A small network was trained on invented records. Each row is its activation on one of them, seen along a few directions.
Each row is followed by the record's values for the fields VUROM, NODEF, LAL, BATEL, NILU, PUF, DEPEF.
Not every record has every field; a missing one is left out.
Other fields move the rows too, some of them a lot.
Random noise pushes rows far along 6 fixed directions. That doesn't count. These rows show it; they differ only by the noise:
[ -65 -230  138  417 -327 -194  103  160  167  -57 -376 -148   21   58
  -53  358  129  288    7   62 -196 -178   30  -19 -122  -41 -299  -31]
[  48  354 -185  130  138   30 -144  119 -125 -114 -199   24   66  -92
  175  189  206  103  143  270  -36  -97  119  -21   28   99   73  137]
[-154 -192   48  -70  -57   71   16   25   67  127  118 -141    4 -119
 -238   62 -292  -62  -92 -418   94  109  121 -270  152  -55  208 -329]
[  -5 -295   79  183 -218 -201  143   77   88  -19  -93 -175  186  151
  -67  168  -20   82 -187 -310 -105  122   78 -186  -48 -192  -35 -172]
[   4  354 -103  162  229  184  -32  -94  -21  143 -282   77 -345 -157
    9  276  289 -102  424  355 -231 -406  109  241   39  219  -60  225]
[ -91 -390    6 -342   -3  184  117 -154  273  375   96   97 -161 -313
 -567 -202 -642 -181 -222 -409  165 -224 -227 -168  -85  104 -175 -131]
[ 264  655 -471 -205  683  134  -65 -247 -312  163  179   23  327  140
  283 -170   26 -426    8  -27  132  366  169 -270   89   44  617  -31]
[-156 -270  179  -58  -64   49  114  -41  -43   80  255 -204 -229   23
 -184  229   93 -296   92 -701 -247  166  398  -34  365 -293  373 -296]

[-219   93   48  320   67  165    1 -200   86  439 -204 -165  -48  -69
 -228  171 -350  -50  150  160  227   57 -116 -310   10  390   59 -360]
VUROM is fevuk, NODEF is raro, LAL is paku, BATEL is roz, NILU is vofoz, PUF is lomad
[  59 -146  120  148 -253 -295  135  143  346 -140 -272  -66  184  193
  100  -75   42  352 -135  136  -94 -165  -95   41 -312 -118 -334  -24]
VUROM is vefir, NODEF is raro, LAL is nez, BATEL is roz, NILU is gim, PUF is divo, DEPEF is kasa
[-175 -147   22  236 -216   -9   23   80  232  145 -363 -100 -144 -272
 -272  332  -64   43    2 -111 -173 -257  109  -29  -17  -18 -220   17]
VUROM is fevuk, NODEF is raro, LAL is nez, BATEL is taru, NILU is gim, PUF is divo
[  97  446 -240  285  369  213 -114 -242 -277  252 -114   23  108   23
  130   23 -169  -17  130  641  407  135 -306 -140  -76  533  118  -10]
VUROM is fevuk, NODEF is raro, LAL is paku, BATEL is roz, NILU is sani, PUF is lomad
[ -21 -189 -101   49  -82   10   53   47   63  -75  128 -220   44  -15
  -36  -61 -217   91  -71  -31  174   75   87  -11   34  -97  111 -211]
VUROM is vefir, NODEF is raro, LAL is nez, BATEL is roz, NILU is sani, PUF is divo
[  51  238 -307  269  335   91  254 -418  360  508 -258 -307  -73  137
  -36  -97 -250 -212  216  427   24 -192   67    9 -181  171   58 -311]
VUROM is vefir, NODEF is raro, LAL is nez, BATEL is taru, NILU is sani, PUF is novad
[-144  -49  376  332 -309 -216    2  143  160   95 -350    8  348  275
   37  219  -15  262 -154  -67   17  233 -192 -434 -128  101 -206 -214]
VUROM is fevuk, NODEF is bobi, LAL is paku, BATEL is zoke, NILU is gim, PUF is lomad
[-113 -152 -122 -105  -72  113  -41   74  163  -69   77 -136 -208 -309
 -159 -138 -294  138   36  170  127 -280   68  110   24  -11  -45 -120]
VUROM is vefir, NODEF is raro, LAL is paku, BATEL is roz, NILU is vofoz, PUF is novad
[ -85   52  200  127  -93  -69   78   10  215   24 -142 -125 -203  130
   79  147  294   63  220   81 -282 -190  197  160   28  -73   -8 -164]
VUROM is vefir, NODEF is bobi, LAL is paku, BATEL is taru, NILU is gim, PUF is divo, DEPEF is kasa
[ 154  442 -126 -442  205   30 -331  182 -290 -303   52  459  127 -203
  257 -206  251  -19  -79   95  -29   -2 -103   51   -2   45  -13  544]
VUROM is fevuk, NODEF is raro, LAL is paku, BATEL is rolo, NILU is gim, PUF is lomad
[ -80 -345   80 -337  -92  182  -22  -10  -69   -6  230   96 -469 -274
 -271   70   75 -273   34 -390 -278 -214  162  243  254 -152  -18  157]
VUROM is fevuk, NODEF is bobi, LAL is paku, BATEL is zoke, NILU is vofoz, PUF is novad
[-374  -12  357  178  -49  128  -68  -23 -207  174  323 -344  -40  157
  -60  383    9 -230  231 -629   56  652  400 -434  602  -44  756 -748]
VUROM is fevuk, NODEF is bobi, LAL is paku, BATEL is roz, NILU is vofoz, PUF is lomad
[ 188  252 -419   54  315   52   -6 -154 -173   23  197 -227  289  154
  258 -223 -192  -62  -79  313  348  306   50  -99  -14   13  379 -179]
VUROM is vefir, NODEF is raro, LAL is paku, BATEL is taru, NILU is sani, PUF is novad
[ 185 -295  161    8 -294 -316  -61  292 -567 -594  321  146  366  346
  293  221  563   35 -276 -521 -159  586   88   70  220 -440   82  330]
VUROM is fevuk, NODEF is bobi, LAL is paku, BATEL is taru, NILU is vofoz, PUF is lomad
[ -34   87  147 -155   97  171 -118  -45 -450 -188  258  186 -539  -92
   63  299  690 -387  419 -258 -457  -37  323  482  455 -116  223  380]
VUROM is fevuk, NODEF is raro, LAL is paku, BATEL is roz, NILU is vofoz, PUF is lomad
[ -47    5  257  260 -130 -158  121  -33  207  137 -173  -73  176  302
   53   43  -12  146   34  106   30  117 -163 -155 -185   62 -147 -216]
VUROM is vefir, NODEF is bobi, LAL is paku, BATEL is roz, NILU is gim, PUF is lomad
[ 110  258   80 -583   34 -163 -157  282   25 -461  128  273   61   40
  335 -275  515   -8  -83 -284 -391  -48  280  178   75 -365  104  260]
VUROM is vefir, NODEF is bobi, LAL is paku, BATEL is zoke, NILU is gim, PUF is lomad, DEPEF is kasa
[ -83 -267   42   41  -69  -55  195 -200  262  396 -146 -170    4   -2
 -328   51 -292 -224 -169 -395 -124   24    0 -242  -95  -28  -55 -262]
VUROM is fevuk, NODEF is raro, LAL is paku, BATEL is roz, NILU is gim, PUF is divo
[ 325  -98 -328 -113  239   27  155 -286 -181  116   95  113  -65   51
  -51  -63   90 -395  -67  -19 -174  -72  -53  258  -80 -104 -110  387]
VUROM is fevuk, NODEF is bobi, LAL is paku, BATEL is taru, NILU is vofoz, PUF is novad
[   5  -19  -72 -105  209  148  156 -285   74  291  215  -64  -36  109
 -123 -206 -278 -271    3 -118  194  124  -41  -37   14   60  187 -222]
VUROM is vefir, NODEF is raro, LAL is nez, BATEL is taru, NILU is sani, PUF is lomad
[ -36  -68  423  267  -65 -217  328 -175  117   49   49 -220  -34  663
  237  -13  330  -27  197  -42 -241  218   94   74  -21 -142  114 -398]
VUROM is vefir, NODEF is raro, LAL is paku, BATEL is rolo, NILU is vofoz, PUF is lomad, DEPEF is kasa
[ -91  163  114  -22 -165    6 -230  261   89 -217 -167  144  -78 -238
   79   16   91  355  115  372   40 -269 -107  123  -79  124 -246  191]
VUROM is vefir, NODEF is bobi, LAL is paku, BATEL is roz, NILU is gim, PUF is lomad
[-214  -87  219 -209 -107  221 -217  265 -351 -282  432  112 -176 -171
  -31   91   28   38  158 -295  169  230  110   13  473   40  286 -105]
VUROM is fevuk, NODEF is bobi, LAL is paku, BATEL is rolo, NILU is sani, PUF is lomad
[  68 -258  -63  167 -318 -268  -26  308  -16 -424 -194  -78   91  -60
   87  234  272  269 -134  -30 -286 -142  175  104  -17 -306 -223  220]
VUROM is fevuk, NODEF is raro, LAL is paku, BATEL is roz, NILU is vofoz, PUF is novad, DEPEF is kasa
[ 209   93 -169 -319  333  313    4 -245 -312  -53  372  192 -590 -117
   50  -99  351 -394  371  175 -185 -279   81  709  194    7   94  443]
VUROM is vefir, NODEF is bobi, LAL is paku, BATEL is roz, NILU is sani, PUF is divo
[  20 -148  108  199  -26   61  119 -147 -141  184  -11  -42  -82  174
  -53  166   39 -102    4   15  -16  120 -127    6    0  151  -40  -66]
VUROM is fevuk, NODEF is bobi, LAL is paku, BATEL is zoke, NILU is vofoz, PUF is divo
[ 199 -123 -275 -152  143   77   68 -177   -9  171  -18  152   42 -139
 -198 -121 -255 -209 -223  -67   72  -87 -240   -4 -172   83 -179  265]
VUROM is fevuk, NODEF is raro, LAL is paku, BATEL is roz, NILU is sani, PUF is divo
[  10 -187   87   77 -173 -127   82   21  156  -21  -93  -13  112  106
  -56  -73 -111  163 -111  103   61  -29 -187  -26 -200   39 -266  -54]
VUROM is vefir, NODEF is bobi, LAL is paku, BATEL is roz, NILU is vofoz, PUF is lomad
[ -12 -135 -167 -142   32  135 -111    5  -73  -10  160   19   54 -236
 -145 -277 -501  175 -181  179  467  -41 -253  -94  -71  231  -26  -36]
VUROM is fevuk, NODEF is raro, LAL is paku, BATEL is roz, NILU is sani, PUF is divo, DEPEF is zufo
[ 180 -465    0  154  -69 -203  375 -197  -44  119  133 -197   97  381
  -90  139   82 -342 -147 -537 -291  276  133   11   24 -402   25  -86]
VUROM is fevuk, NODEF is bobi, LAL is nez, BATEL is roz, NILU is vofoz, PUF is novad
[  60 -202   54   36    9   47   95  -91 -207   94  289  -72  172  232
    1  -71 -248  -34 -150 -116  288  400 -209 -215   29   93  163 -255]
VUROM is fevuk, NODEF is bobi, LAL is paku, BATEL is rolo, NILU is sani, PUF is divo
[-222 -197   12 -307  -58  361 -192  149 -143 -157  492  -49 -392 -445
 -217  -33 -252  -10  128 -221  276  -36  180  153  410  -31  316 -127]
VUROM is vefir, NODEF is raro, LAL is nez, BATEL is roz, NILU is sani, PUF is divo
[-317 -156  191 -343  -92  233  -96   25  283  288   -5  191 -352 -529
 -529   59 -319 -235    9 -595  -68 -253   49 -104  191    1  -66   14]
VUROM is fevuk, NODEF is raro, LAL is nez, BATEL is taru, NILU is gim, PUF is lomad
[-186 -411  212 -242 -118  236  119 -126  255  357   12  129 -604 -405
 -603  179 -155 -367  132 -596 -307 -397   39  212  160  -38 -212   91]
VUROM is fevuk, NODEF is raro, LAL is paku, BATEL is roz, NILU is gim, PUF is divo
[ -55   54   15   -6 -227  -16 -294  442 -137 -336 -146  172  191 -257
   85  159   45  371 -168   60  120    5  -63 -116   28   51 -144  238]
VUROM is fevuk, NODEF is raro, LAL is paku, BATEL is zoke, NILU is gim, PUF is divo
[ -99 -351   64  333 -198  -35  169 -165  234  362 -215 -205   -9   -9
 -296  126 -384   25 -120  -29   96  -34 -175 -149 -151   80 -222 -188]
VUROM is fevuk, NODEF is raro, LAL is paku, BATEL is taru, NILU is vofoz, PUF is divo
[ 205   32  -95  176  292  140  158 -485 -227  459   62   57   40  263
  -55  -30 -169 -315  -34  208  236  224 -405  -42 -143  342    2   21]
VUROM is fevuk, NODEF is bobi, LAL is paku, BATEL is taru, NILU is sani, PUF is lomad
[ 194   24  -91 -165  244    8  186 -350  -17  298   14  106 -152  124
  -70   22  245 -556   30 -369 -399  -14   92  194    6 -146   45  246]
VUROM is fevuk, NODEF is raro, LAL is paku, BATEL is taru, NILU is gim, PUF is divo

Here are new rows. What are their fields?
[ -12  174 -135 -662  147  214 -282  153   -1 -159  287  276  -83 -418
  -60 -369 -209    8 -117  -53  206 -182  -20   33  101   38  112  105]
VUROM is vefir, NODEF is bobi, LAL is paku, BATEL is taru, NILU is gim, PUF is divo, DEPEF is kasa
[-281    7  -90 -246   69  353 -186   10  102  231   24   12 -349 -633
 -440   29 -443 -125   87 -158  150 -262   73 -102  204  211   97 -125]
VUROM is fevuk, NODEF is raro, LAL is paku, BATEL is roz, NILU is gim, PUF is divo
[-212  118  311   29 -263 -143  -87  327  395 -196 -270   27   56   -5
  123  -88   14  499   82  237   -2 -250  -25  -76 -143   36 -230 -152]
VUROM is vefir, NODEF is raro, LAL is nez, BATEL is rolo, NILU is gim, PUF is lomad, DEPEF is kasa
[ 134  384 -375 -115  485  226   -1 -297  -35  347  -70   69   -7  -62
    0 -155 -173 -336   67  260   76  -82  -36  -79  -56  231  121   64]
VUROM is fevuk, NODEF is raro, LAL is paku, BATEL is zoke, NILU is vofoz, PUF is novad
[  14 -205  103 -417 -306  -77 -282  428 -236 -628  317  329  100 -197
   80 -157  144  297 -250 -144  118   48 -104  173   90 -171 -159  373]
VUROM is vefir, NODEF is bobi, LAL is paku, BATEL is taru, NILU is vofoz, PUF is lomad
[ -71   53   76 -350 -216  -90 -279  458   83 -362 -158  375  174 -351
   -5  -93   30  269 -265 -205  -56 -150  -68 -129  -58  -73 -280  384]
VUROM is fevuk, NODEF is raro, LAL is nez, BATEL is zoke, NILU is gim, PUF is lomad
[ 277   82   -9    0  165 -258  196 -229   25  122 -130  155  341  410
  142 -143  159 -207 -219 -157 -175  181 -186 -134 -296 -103 -113  200]
VUROM is fevuk, NODEF is raro, LAL is paku, BATEL is roz, NILU is gim, PUF is lomad, DEPEF is kasa
[  93 -111  -38   51  -73 -202  110   12   24   29  -99  -81  274  153
   -1  150  100 -129 -244 -426 -218  222  116 -231  -67 -240   44  -12]
VUROM is fevuk, NODEF is raro, LAL is paku, BATEL is roz, NILU is gim, PUF is divo
[ -90 -383  158  145 -207   18   13   32 -291  -11  301 -193   96  107
 -118  223 -137  -23 -148 -407  194  484    7 -217  241  -48  258 -316]
VUROM is fevuk, NODEF is bobi, LAL is paku, BATEL is roz, NILU is vofoz, PUF is divo
[  -6 -451  136  100 -445 -406  175  265  300 -195  -82 -244  451  242
  -17   -8 -137  289 -424 -406  -54  231   57 -273 -179 -382 -151 -314]
VUROM is vefir, NODEF is bobi, LAL is nez, BATEL is roz, NILU is gim, PUF is divo
[ 122  350 -245  149  269  130  -47  -99 -186  -61   24 -134 -218   -7
  251  104  303  -90  352  497  -94 -114  216  303  100   14  206   87]
VUROM is vefir, NODEF is bobi, LAL is paku, BATEL is roz, NILU is vofoz, PUF is novad
[-247 -570  186 -314 -305   89  -12  117  105  -84  410 -109 -135 -236
 -368 -192 -481   44 -216 -530  246  109   11  -69  206 -128   90 -348]
VUROM is vefir, NODEF is raro, LAL is paku, BATEL is roz, NILU is sani, PUF is lomad
[ -66  230  -29 -355   71   68 -329  281 -334 -346  256  170  108 -232
  145  -30  157  -73 -105 -338    1  289  232 -166  332 -165  362  125]
VUROM is fevuk, NODEF is raro, LAL is paku, BATEL is zoke, NILU is vofoz, PUF is lomad
[ 322  196  -59  -38   98 -275   55   -1 -140 -182 -125  160  312  378
  394  -72  447  -23 -154   45 -279  129  -55   51 -212 -139  -76  324]
VUROM is fevuk, NODEF is raro, LAL is paku, BATEL is rolo, NILU is gim, PUF is divo, DEPEF is kasa
[ 199 -100   53 -428   -5 -220   66   37  -76 -212  312   76  169  214
  150 -178  319 -280 -253 -649 -332  295  214   68   53 -514  187  127]
VUROM is vefir, NODEF is bobi, LAL is paku, BATEL is roz, NILU is gim, PUF is lomad
[  54 -202 -153 -463  187  380  -49 -221 -141  195  316  264 -457 -397
 -378 -159 -252 -367   58 -134   76 -270 -175  279  126  198  -72  282]
VUROM is fevuk, NODEF is bobi, LAL is paku, BATEL is roz, NILU is sani, PUF is divo
[-215  360   57  239  144  103  -97   13  -19  288   15 -288  377  148
  108  113 -339   57   32  -80  410  563   77 -707  153  230  581 -693]
VUROM is fevuk, NODEF is raro, LAL is paku, BATEL is rolo, NILU is gim, PUF is divo
[  18 -100   11 -628  285  180  220 -405  262  473  299  135 -360 -113
 -378 -320 -161 -739  -24 -734 -283 -112  134  166   75 -240  134    9]
VUROM is vefir, NODEF is raro, LAL is nez, BATEL is taru, NILU is gim, PUF is lomad
[ 197 -236 -410 -430   84    1  -11    4   40  -82  334    5  455 -120
 -104 -641 -771   89 -593  -64  602  200 -303 -249 -232  -24   17  -95]
VUROM is vefir, NODEF is raro, LAL is nez, BATEL is roz, NILU is sani, PUF is divo
